A small network was shown many inputs. Here are its activations along a few directions, one row for each input.
In each table, some parts of the input vary, and every possible input appears once, in random order.
A made-up example of a description, with smaller parts first: line(4) and (point or ring(9) or (values(3) and ring(8))).
Shared parts are said once, and a part with two or three values counts as separate values.
(in the rows, 128 means zero)

Other details of the inputs vary at random and push rows far along three fixed directions, the same in every table; ignore that.

Table:
r1: [173 129 118 143 118 100 190 113 161 111  88 174]
r2: [105  98 172 128 119 181  92 128 144 143 157 138]
r3: [143 174  78 113 165  67 160 124 113 104 100  75]
r4: [178 109  98 150 115 119 182 120 142 117  72 171]
r5: [106 117 121  69 129 151 122  87 201 119  85 144]
r6: [100  89 165 124 111 170  84 134 143 157 154 141]
r7: [150 146  86 126 139  47 152 144 105  65  95  95]
r8: [168 144 172 184 124 135 144 137 109 184 141 158]
r9: [150 116 150 178 118 133 166 155  99 193 159 156]
r10: [103  86 157 128 114 179  95 131 148 151 167 131]
r11: [ 65 159 124 110 164 133  60 142 101 106 179  78]
r12: [179 137 125 111 115 112 191 102 141 147  80 158]
r13: [106 129 162 110 118 174  82 110 143 156 167 158]
r14: [ 93 111 120  65 129 165 149 103 186 108  93 147]
r15: [ 89 115  87  35 130  99  91 124 126  73 100  66]
r16: [151 174  80 115 162  67 154 123 117 105  98  71]
r17: [138 146 121 168 147  85 122 171  54 142 168  71]
r18: [ 75 132 135 110 151 137  64 154  91  94 173  64]
r19: [165 109 151 199 105 113 146 152 113 159 163 174]
r20: [ 90 117 165 126 131 188 105 125 143 143 165 149]
r21: [ 80 121 131 110 142 125  50 157  96 106 168  61]
r22: [104 128 163 117 123 173  79 113 148 156 162 156]
r23: [108 103 172 109 106 177  89 124 128 147 160 150]
r24: [159 102 107 126 121 111 209 120 146 155  89 144]
r25: [128 188 120 163 164  88 121 162  61 145 169  93]
r26: [ 96  89 121  68 124 162 151 103 182 107  93 137]
r27: [ 96 121  99  93 106 154 125  81 198  90  93 158]
r28: [143 182 121 184 151  67 101 159  75 111 173 110]
r29: [152 166  95 113 156  68 154 131 107  96  85  72]
r30: [ 85 125 101  51 145 105  90 126 137  63  86  63]
r31: [176  97  88 149 109 113 180 124 144 127  76 168]
r32: [105  98 167 129 119 186  97 127 146 141 164 134]
r33: [112 110 130  60 118 156 128  92 185 109  84 146]
r34: [173 137 142 207 121 145 136 142 103 153 143 182]
r35: [168 150 159 187 132 133 144 127 121 190 155 156]
r36: [174 105 116 116 107 102 189 115 143 158  79 148]
r37: [130 162 129 162 152  90 128 176  46 136 162  85]
r38: [153 166  90 114 156  73 159 130 108  95  91  67]
r39: [157 129 151 207  94 134 150 136  99 156 149 168]
r40: [ 90  92 144 148  88 172  88 127 140 128 161 155]
r41: [ 70 157 123 133 128 132  47 142  93  70 164  87]
r42: [103 106 122  72 130 167 145  94 192 104  95 136]
r43: [176 116 126 117 112 108 191 111 141 148  75 151]
r44: [171 145 131 207 126 139 131 134 112 163 149 186]
Each input here is: line(4) and (values(3) or line(8)).
- Changing only the line(4) part turns r5 into r8. The same change can be made to r22. Which row results? => r33
- Changing only the line(4) part turns r16 into r38. The same change can be made to r13. Which row results? => r12
- Change only the line(4) part in r24. List by row number the other rows that result. => r11, r20, r26
- Change only the line(8) part in r9. List by row number the other rows that result. => r6, r10, r15, r17, r21, r24, r36
- Which other rows agree with r30 in the line(4) part? List them by row number. => r2, r4, r7, r18, r23, r26, r32, r37, r39, r43

Table:
r45: [ 81  88 144  95 115 168  91 124 157 128 152 134]
r46: [156 122 111 137 116 113 165 111 146 120  91 153]
r47: [175 196  84 158 163  38 166 145  63 140 114  78]
r48: [125 124 144 159 109 149 107 133 129 137 150 151]
r49: [100 124 102  80 146 112  94 135 121  89 119  69]
r50: [165  98 100  97 107 104 223 103 168 137  54 153]
r51: [136 120 115 129 114 126 140 115 148 115 104 144]
r52: [108 158  99 143 161 100 123 153  93  96 145  77]
r53: [152 125 140 169 118 132 138 127 122 144 136 164]
r54: [153 126 144 121 119 141 173 106 152 150 105 158]
r55: [145 131 142 169 121 133 124 138 114 141 149 158]
r56: [ 94 135 115  80 151 114  92 129 135  95 118  78]
r57: [ 87 103 159  98 126 179  92 122 154 129 140 133]
r58: [ 96 142 116  76 146 119  93 119 140  91 128  84]
r59: [128 123 144 153 118 149 109 138 127 134 153 159]
r60: [148 136 177 200 126 144 103 168  56 185 197 124]
r61: [126 125 141 111 121 155 143 110 151 148 119 157]
- What is each input in this table made of? => point or line(6) or (values(2) and line(5))
- List by row number the other inputs of the same sort as r59. => r46, r48, r51, r53, r55

Table:
r62: [177 204 111 227 151  44 128 168  23 136 162  96]
r63: [ 96 127 132 111 133 139 101 132 133 115 144 107]
r64: [119 116 121 103 124 139 144 114 160 123 109 131]
r65: [122 116 161 141 118 165 111 129 132 159 158 151]
r66: [118 115 156 144 123 167 116 130 132 158 160 153]
r67: [115 132 114 108 140 120 124 129 126 114 122 105]
r68: [117 132 122 106 136 114 121 129 125 113 120 106]
r69: [151 166 142 187 144 110 118 158  67 126 152 110]
r70: [128 121 161 150 121 154 115 134 121 163 157 148]
r71: [149 136 137 150 128 117 144 136 109 154 132 132]
r72: [108 134 128 110 137 124 101 135 117 115 137 101]
r73: [117 109 126  97 126 147 145 109 167 122 109 143]
r74: [ 43  95 104  51 125 164  43 117 177  42 126 109]
r75: [103 135 123 114 137 128 105 137 121 115 139  98]
r76: [115 132 117 109 141 118 125 128 127 112 124 106]
r77: [142 133 109 106 132 106 154 118 135 118  98 113]
r78: [193 108  98 133  96 115 239  88 191 133  43 206]
r79: [139 140 148 154 131 125 121 141 100 150 158 123]
r80: [153 111 140 133 114 147 164 112 154 162 112 165]
r81: [130 131 155 150 127 137 115 139 110 153 158 133]
r82: [ 55 109 140  99 122 187  28 126 162  82 169 137]
r83: [131 121 158 150 121 157 115 132 121 163 160 146]
r84: [ 88 110 137 102 125 166  96 123 154 122 141 125]
r85: [121 120 149 141 126 155 122 131 128 152 153 145]
r86: [118 115 159 144 123 165 116 129 134 157 161 152]
r87: [135 132 115 107 134 106 147 123 133 118 102 115]
r88: [110 134 125 110 136 126 101 133 116 115 138 100]
r89: [ 96 110 160 115 122 172  88 125 144 136 160 138]
r90: [120 170  35  78 163  36 124 123 118  28  63  48]
r91: [133 104 123  96 117 143 159 102 174 134  88 153]
r92: [138 119 148 141 120 147 135 126 133 160 136 151]
r93: [124  94 146 159 107 155 110 132 141 132 148 160]
r94: [ 98 151  55  77 146  62 106 137 101  26  84  54]
r95: [196  99  97 137  93 111 246  87 187 136  38 199]
r96: [137 106 124  96 116 144 162 100 175 132  92 151]
r97: [152 129 106 108 129 107 169 114 141 125  88 123]
r98: [185 168  98 204 137  44 153 173  40 124 133  97]
r99: [137 137 143 148 130 122 125 140 104 149 145 125]
r100: [168 136 127 146 126 107 173 126 122 154 111 138]
r101: [125 133 113 105 135 116 126 126 126 116 115 105]
r102: [146 158 141 194 125 117 109 150  87 139 167 148]
r103: [146 127 103 112 134 109 171 116 143 126  90 126]
r104: [ 97 126 130 108 137 141 101 131 128 114 144 111]
r105: [135 113 153 137 116 156 136 122 143 161 136 158]
r106: [144 144 144 163 134 116 123 149  87 157 154 121]
r107: [128 121 162 150 120 153 116 134 121 162 158 148]
r108: [121 134 120 106 136 116 122 127 125 112 123 104]
- What is each input in this table made of? => point or (values(2) and line(5)) or (line(4) and (values(3) or line(6)))
- Change only the line(6) part in r107. List by row number the other rows that result. => r72, r77, r96, r99, r100
- Change only the values(3) part in r104. List by row number the other rows that result. => r64, r86
- Start at r62 and move only the line(5) part, one step at a time. The first step leads to r102. Which rows follow, in order? => r78, r94, r95
